A small network was shown many inputs. Here are its activations along a few directions, one row for each input.
Each table varies a few parts of the input and shows all the possible inputs, shuffled.
Descriptions start from the smaller parts, as in this example, which fits no table here: one of 4 places along a line, together with either a single point or one of 9 places around a ring or (one of 3 separate values, together with one of 8 places around a ring).
Shared parts are said once, and a part with two or three values counts as separate values.
In the rows, 128 means zero.

Table:
r1: [ 93 108 166 108 170 150 134  78 168 146 118 117  83 126 139 123  79 100
 149 137]
r2: [166 167 197  99 188  94 134 114 112 114 128 110 162 143 128 137 144 130
 185 141]
r3: [ 82 134 115 144  80 147 111 132 130 144 141 165 126 131 105 127  51 137
 109 118]
r4: [146  89  35 144  96 148 129 136 123 125 121 148 147 128 100 136 174 149
  86 105]
r5: [187  66 105 133 145 161 105  96 149 141 126 121  97 108 115 175 204 118
  93  96]
r6: [166 188 167  96 194  74 148  88 128 108 151 103 159 139 138 147 158 115
 171 184]
r7: [116  79  18 169  80 115 124 176 107 140 153 101 168 145 150 145 151 146
 111  90]
r8: [137  54  84 152 139 137 109 154 127 140 163  72 130 113 166 201 169 118
 120  89]
r9: [102 107 173 132 138 170 113 109 142 152 163 132  67 120 120 166  81 126
 131 118]
r10: [182 192 173  99 149 114 117 154 115  78 151  79  97 114 174 107 200 121
 133 156]
r11: [171  69 103 135 154 168 115 113 145 130 133 110 105 115 118 184 197 116
  91  99]
r12: [148 214 111 109  99  85 131 183  97  76 132 126 135 110 150  65 182 145
 123 150]
r13: [144 213 107 110 147  56 172 116 104 112 128 154 199 144 134 112 133 134
 151 178]
r14: [ 74 135 119 149  83 145 122 117 136 145 126 161 138 128 114 107  64 122
 119 125]
r15: [193 170 198 103 135 120 112 168 107  92 103  77 102 110 149 120 181 132
 142 150]
r16: [ 91 106 175 134 146 166 119  95 143 151 145 129  77 118 126 148  93 105
 139 126]
r17: [ 63 138 113 122 115 114 158  88 164 136  98 143 144 131 125  76  63 124
 125 130]
r18: [145 192 135 115 138  69 158 145  92 114 104 160 198 158 123  98 118 138
 167 131]
r19: [167  82  38 145  86 142 121 117 125 133 113 159 143 116 101 125 179 149
  87 105]
r20: [153  61  89 154 167 158 114 144 141 126 151  98 113 114 130 182 178 117
 104 102]
r21: [171 135 221 114 163 113 118 148 105 110  97 116 130 150 139 136 159 152
 172 154]
r22: [ 85 112 167 110 181 136 136  61 168 144 110 104  85 124 134 112  84 103
 142 137]
r23: [129  85  23 163 107 137 130 171 126 128 139 132 153 136 112 133 158 143
  99 103]
r24: [109  95 182 139 127 169 117 116 126 157 175 138  68 116 113 165  81 112
 123 116]
r25: [ 88 105 172 115 159 159 125  91 152 159 137 122  84 128 135 132  87 106
 135 134]
r26: [ 89 122 122 159  71 148 113 136 112 147 150 169 126 130 103 126  50 126
 102 119]
r27: [141 159 163 119 105  81 138 180  90 108  76 161 173 161 120  98 139 160
 152 142]
r28: [163 193 140 118  79  97 135 199  94  90  85 122 146 114 129  78 164 146
 133 142]
r29: [ 72 135 111 121 105 127 150 101 162 139 104 154 142 132 130  86  57 124
 131 132]
r30: [ 69 133 116 128  95 138 132 114 147 154 119 155 144 137 123  92  62 128
 116 131]
Q: The inputs of r19 and r5 match in every part but one. If r17 is changed in the same way as r19 into r5, which row does it become?
A: r22
Q: What is each input in this table made of?
A: one of 2 separate values, together with either one of 4 places along a line or one of 5 places along a line or one of 6 places along a line
Q: Change only the choice among 2 separate values in r20. List by row number the other rows that result.
A: r23
Q: Change only the choice among 2 separate values in r1. List by row number the other rows that result.
A: r29

Table:
r31: [153 132 118 129 123 120 124 144 116 117 128 122 138 127 130 132 159 136
 126 126]
r32: [146 135 114 131 118 117 127 148 115 118 125 125 142 128 131 127 153 135
 124 129]
r33: [111 159 148 119 120 115 136 126 126 125 116 138 136 133 128  99  98 129
 140 141]
r34: [ 57  27  95 162 113 203 111  79 174 187 151 146  77 117 105 166  51 107
  90  85]
r35: [140 142 108 130 114 115 133 148 115 117 123 135 145 130 126 118 146 137
 124 129]
r36: [106 163 140 120 120 110 140 120 127 127 118 147 149 138 125 101  91 130
 141 143]
r37: [129 144  91 132 106 104 140 145 115 120 117 141 163 137 125 108 134 141
 126 130]
r38: [163 125 123 126 140 124 124 139 121 116 131 109 129 122 134 144 172 129
 127 125]
r39: [ 80  14  44 174  99 201 106 105 163 176 161 137  90 114 109 175  97 116
  72  73]
r40: [156 126 122 129 135 123 124 146 118 117 129 116 134 128 131 138 164 133
 128 125]
r41: [126 146 161 117 139 121 131 120 126 127 127 127 123 131 133 121 117 125
 144 139]
r42: [115 158 152 118 129 117 136 123 127 125 122 139 130 132 127 107 103 128
 140 143]
r43: [129 142 166 117 150 124 130 122 129 125 128 121 119 131 133 128 121 123
 146 140]
r44: [135 140 166 114 156 124 130 115 132 125 130 114 115 126 137 133 130 118
 144 139]
r45: [137 136 170 113 159 127 127 113 134 124 128 113 110 126 136 134 136 120
 143 141]
r46: [121 151 157 118 132 119 132 124 127 125 124 128 127 130 132 118 110 127
 142 143]
r47: [166 121 126 125 143 128 122 137 123 116 129 109 124 123 134 144 178 130
 126 128]
r48: [135 142 102 130 106 113 133 151 116 117 117 136 151 131 128 111 142 140
 123 126]
Q: The inputs of r42 and r35 match in every part but one. If r36 is changed in the same way as r42 into r35, which row does it become?
A: r37
Q: What is each input in this table made of?
A: one of 2 separate values, together with either a single point or one of 8 places along a line
Q: Change only the choice among 2 separate values in r45. List by row number the other rows that result.
A: r47
Q: Change only the choice among 2 separate values in r32. List by row number the other rows that result.
A: r46

Table:
r49: [101 117 158 126 138 160 118 122 148 133 141 111  74 111 136 127 103 110
 123 124]
r50: [184 179 151 118 144  73 133 185  83  91 124 104 179 145 147 132 184 147
 164 147]
r51: [214 214 172  88 149  63 145 160  92  73  79 116 170 132 139  90 215 146
 161 164]
r52: [ 58  13  96 156 139 196 118  57 184 193 146 137  86 127 112 175  58 104
 103  89]
r53: [137 154  76 125 115  96 145 149 119 108 118 128 162 132 137 100 160 139
 122 139]
r54: [173 234 219  78 161  71 148 129 105  84  89 134 151 142 134  76 154 140
 177 188]
r55: [101 179 128 111 127  98 148 111 136 121 119 133 152 132 137  85  94 122
 143 148]
r56: [ 68  79 124 155  86 179 112 112 147 168 135 159  96 122 103 140  46 121
 101 102]
r57: [146 102 107 136 114 154 106 139 133 124 148  99  93 106 142 145 168 124
 101 115]
r58: [103   7  37 170 133 196 114  82 168 178 163 136 103 117 101 198 118 110
  76  73]
r59: [146 202 198 105 155  73 143 146  92 108 134 124 159 147 145 121 124 134
 181 165]
r60: [105  55  70 167  75 178 106 145 129 155 139 155 109 124 102 148 112 139
  84  82]
Q: What is each input in this table made of?
A: one of 2 separate values, together with one of 6 places along a line
Q: Change only the choice among 2 separate values in r56. List by row number the other rows that result.
A: r60
Q: Change only the choice among 2 separate values in r54. List by row number the other rows that result.
A: r51
